A small network was shown many inputs. Here are its activations along a few directions, one row for each input.
Each table varies a few parts of the input and shows all the possible inputs, shuffled.
Descriptions start from the smaller parts, as in this example, which fits no table here: one of 4 places along a line, together with either a single point or one of 9 places around a ring or (one of 3 separate values, together with one of 5 places around a ring).
Shared parts are said once, and a part with two or three values counts as separate values.
In the rows, zero is written as 128.

Rows:
x1: [118  95 146 111  63  81 129  93 135 125 132 108 141 108 137]
x2: [ 79  92 111 121  98 118 106  56 129 119 145 133 141 120 129]
x3: [ 46 171  67 123 158 160 168  88 156 150 122 133 107 154 152]
x4: [114  79 128 120 165 153  71 117  82 106 129 129 129  98 116]
x5: [ 96 125  98 125 203 188  89 115 112 114 118 135 102 108 119]
x6: [173 159 175  96 124 120 180 230 122 156  69  83 123  99 168]
x7: [152  82 161 111 130 116  93 152  87 114 115 106 129  87 125]
x8: [134 121 164 108  40  72 173 142 154 142  99  97 148 111 159]
x9: [139 172 161  96  56  86 215 173 171 167  86  82 136 121 179]
x10: [197 151 111 212 112 104 104  86 158 110 238 215 150 227  49]
x11: [ 62 137  80 127 136 153 123  53 159 129 134 138 114 129 132]
x12: [233 141 125 212 175 139  70 140 113  93 217 207 141 209  40]
x13: [169 108 179 109 108 106 137 200 105 132  83  96 136  89 147]
x14: [ 80 158  85 121 224 196 135 148 109 135 105 131  94 133 139]
The inputs of x11 and x5 match in every part but one. If x10 is changed in the same way as x11 into x5, which row does it become? -> x12
What do these inputs look like to the network? -> one of 2 separate values, together with either a single point or one of 6 places along a line
Which other rows does x8 become when the place on the line of 6 takes its other values? List them by row number. -> x1, x2, x3, x9, x11

Rows:
x15: [110 131 124 118 160 139 147 172 106 141  94 114 115 117 148]
x16: [125  96 103 162 171 144  70  96  98  98 165 165 127 149  87]
x17: [106 169  90 151 136 128 159 105 158 137 151 150 119 179 120]
x18: [ 70  96 119 122  70  95 144  87 142 130 114 124 144 122 146]
x19: [137  98 162 128  32  69 145 118 141 130 136 129 176 132 139]
x20: [191 129 146 147 135 115 111 148 104 125 178 152 141 162  94]
x21: [138 166 110 160 117 110 161 122 159 134 159 150 125 184 112]
x22: [156 124 126 149 156 121 112 136 106 118 164 149 116 154  95]
x23: [193  99 143 167 132 120  75 125  97 102 186 169 158 160  78]
x24: [134 132 124 139 174 171 106 160 133 114  90 136 113 107 121]
x25: [141 107 166  90 120 105 137 175  99 129  88  74 114  80 152]
x26: [103  94 140 130  52  76 147 105 142 125 122 125 151 126 140]
x27: [132 144 142 118  89  99 171 144 152 141 104 108 122 123 151]
x28: [118 135 112 129 113 125 112  72 168 124 138 126 109 112 117]
x29: [104 137 111 124 191 201 102 139 130 118  91 135 117 101 134]
x30: [175 112 188  87 100  98 136 186  96 135 101  78 139  87 151]
x31: [201 135 164 146 133 146 109 188 130 118 110 141 145 118 112]
x32: [176 134 166 124 120 114 149 200 104 144 113 118 147 130 139]
x33: [124 127 105 141 175 139 108 119 106 121 157 149 109 149 103]
x34: [141 129 145 127 141 121 150 188 106 138 100 115 121 122 140]
x35: [ 88 140  98 114 129 155 108  51 165 130 139 125 112 106 129]
x36: [166 149 163 116  69  92 169 156 150 147 117 111 147 131 151]
x37: [ 94 132  92 126 190 169 103  98 103 125 158 148 112 143 115]
x38: [166 130 145 148 155 153 110 177 133 111  96 137 120 111 113]
x39: [ 76 175  77 137 152 158 155  83 155 142 151 149 122 172 132]
x40: [157  94 123 170 153 126  75 113  99  95 172 166 133 153  79]
x41: [ 70 151 107  95 125 146 166 105 149 151  97 105 120 113 170]
x42: [151 132 133 137  94 107 115  90 168 120 146 127 116 116 110]
x43: [186 137 154 135  74 100 113 103 166 125 161 131 141 123 109]
x44: [ 40 100 104 107  86 125 140  65 138 136 114 122 147 116 157]
x45: [ 80 136 111 103 176 168 143 151 104 146  95 113 119 112 160]
x46: [ 95 102  89 148 186 174  66  75  94 102 165 165 129 143  99]
x47: [ 81 112 130  66 155 152 130 137  97 139  83  71 110  70 171]
x48: [110 109 145  81 139 123 134 158 100 133  82  73 107  76 159]
x49: [100 147 121 110 109 117 169 127 152 145  97 107 116 118 158]
x50: [174 170 130 157  96 104 159 135 158 140 173 152 150 192 112]
What do these inputs look like to the network? -> one of 4 places along a line, together with either one of 4 separate values or one of 5 places along a line
Start at x46 and move only the place on the line of 5, one step at a time. The first step leads to x37. Which rows follow, in order? -> x29, x45, x47
Which other rows does x50 become when the choice among 4 separate values takes its other values? List them by row number. -> x19, x36, x43

Rows:
x51: [189 144 196  92  50  75 184 206 157 143  63  79 140  98 153]
x52: [ 94 117  67 168 167 171  56  33 147  95 174 189 133 161  83]
x53: [ 82 135 134  65  56  85 185  99 167 162  73  65 118  64 190]
x54: [ 40 171  86  99 188 176 187 138 132 157  82 114  96 129 181]
x55: [195 127 119 190 216 161  46 140 104  87 185 188 118 149  55]
x56: [ 74 121 116  94  79  88 166  77 137 147 121 114 128 119 167]
x57: [190 128 176 117 118 109 144 206  93 144 117 122 153 128 142]
x58: [102 145 161  79  26  76 194 124 185 152  91  64 146  86 178]
x59: [ 58  97 108 100 113 128 138 100 127 132  93 114 138 103 170]
x60: [160 126 188  84 128 120 133 230 112 135  48  66 110  55 169]
x61: [ 83  95 108 131 171 159  92 107  89 122 136 140 121 119 105]
x62: [154 129 132 175  74  83 142 108 139 132 169 147 150 176 110]
x63: [202 128 146 155 145 120 114 182  93 138 163 147 151 160  98]
x64: [149 147 181 108  25  69 190 152 167 150  71  72 146  90 176]
x65: [111 137  75 162 130 132  82  12 160 112 205 190 118 179  82]
x66: [155 112 166 116 156 120 119 210  80 121  99 115 123 102 143]
x67: [133 142  99 179 100 123  95  39 182 104 229 189 139 196  73]
x68: [226 136 127 199 132 120  96 120 155  99 208 203 133 196  47]
x69: [136  98 121 132 201 161  84 145  64 104 135 120 120 127 106]
x70: [ 67 110 126  71  88 126 157 121 157 149  47  64 125  50 194]
x71: [231 140 128 193 175 151  71 139 120 112 206 196 141 175  58]
x72: [144 130 160 139  49  72 175 132 138 137 124 122 154 141 153]
x73: [197 125 144 162 101  88 140 163 128 125 164 154 145 180  86]
x74: [134 109 169  65 142 151 131 193  98 128  44  47 102  46 179]
x75: [ 49 179 107  71 164 173 206 158 165 177  38  64  82  76 205]
x76: [105 129 114 144  72  91 143  80 157 131 187 139 151 176 112]
x77: [112 112  92 165 201 190  46  64 112  94 176 191 117 138  62]
x78: [ 78 194  35 165 234 224 105  74 147 114 162 190  96 186  95]
x79: [166 113 137 153 185 130  88 184  79 114 143 139 124 133  97]
x80: [185 127 174 124  75  77 171 187 127 130 117 129 149 147 130]
x81: [ 48 177  56 132 211 189 153 114 127 146 122 139  99 166 136]
x82: [127  95 149  95 172 151 116 171  66 112  93  96 118  94 153]
x83: [ 83 105 153  66 116 148 144 155 123 148  49  67 103  33 177]
x84: [ 74  92 135  96 144 149 126 133  91 131  96 116 118  83 152]
x85: [194 144 199  85  90 107 157 226 124 157  63  72 142  82 167]
x86: [166 114 105 167 232 192  40 101  87  77 175 170 116 145  63]
x87: [ 65 100  82 134 138 139 103  74 125 123 134 138 139 140 125]
x88: [ 82 122  90 128 103 100 131  53 136 139 164 139 126 157 123]
x89: [183 141 116 212 103 115  96  67 166 106 213 196 138 194  70]
x90: [ 95 129 141 109  49  80 177 103 156 137 142 114 154 140 156]
What do these inputs look like to the network? -> one of 4 places along a line, together with either a single point or one of 9 places around a ring
The inputs of x90 and x67 match in every part but the place on the line of 4. If x54 is changed in the same way as x90 into x67, which row does it become? -> x78
Which other rows does x57 become when the place on the line of 4 takes its other values? List them by row number. -> x63, x71, x85

Rows:
x91: [ 74 154 109 102 106 123 182 109 159 154  99 108 115 123 168]
x92: [189 109 153 165  86  91 108 125 131 113 170 157 153 153  91]
x93: [174 108 188 102  91  93 139 193 108 130  98  92 140  92 145]
x94: [ 61  76  79 132 179 170  51  40 101  95 155 155 119 114 104]
x95: [134 134 144 104 169 150 136 194 105 134  76  94 109  91 152]
x96: [102 154  83 155 176 163 121 102 135 126 158 164 120 171 107]
x97: [126 127 151 105  47  75 167 124 155 149 111  99 145 113 157]
x98: [ 28  77 102  82 151 160  95  70 101 120  91  94 110  61 156]
x99: [155 108 178 109  56  78 151 160 133 136  99  99 149 100 151]
x100: [196 123 143 157 166 139  93 164  96 111 151 152 133 147  92]
x101: [166 134 120 156 197 162  92 160 102 111 143 154 115 146  92]
x102: [160 128 129 162  78  88 121  90 153 125 183 157 150 166  99]
x103: [107 156  89 158 136 135 133  77 155 128 170 167 123 175 110]
x104: [207 108 163 156 121 106  96 157 106 108 167 150 144 147  85]
x105: [ 99 148 123  97 170 167 148 163 122 145  80 100 106  96 161]
x106: [126 147 107 161  89 108 135  69 170 123 180 159 141 177 106]
x107: [131 149 100 149 198 178 103 130 119 121 147 161 113 150 102]
x108: [ 70 153 103 102 147 152 168 133 138 151  91 104 112 118 166]
x109: [163 122 168 105 137 127 136 199  98 133  83  93 128  92 153]
x110: [ 93 145 127 103  59  95 183 101 174 148 107 100 136 125 164]
The inputs of x103 and x91 match in every part but one. If x96 is changed in the same way as x103 into x91, which row does it become? -> x108
What do these inputs look like to the network? -> one of 2 separate values, together with either a single point or one of 9 places around a ring
Which other rows does x110 become when the choice among 2 separate values takes its other values? List them by row number. -> x106
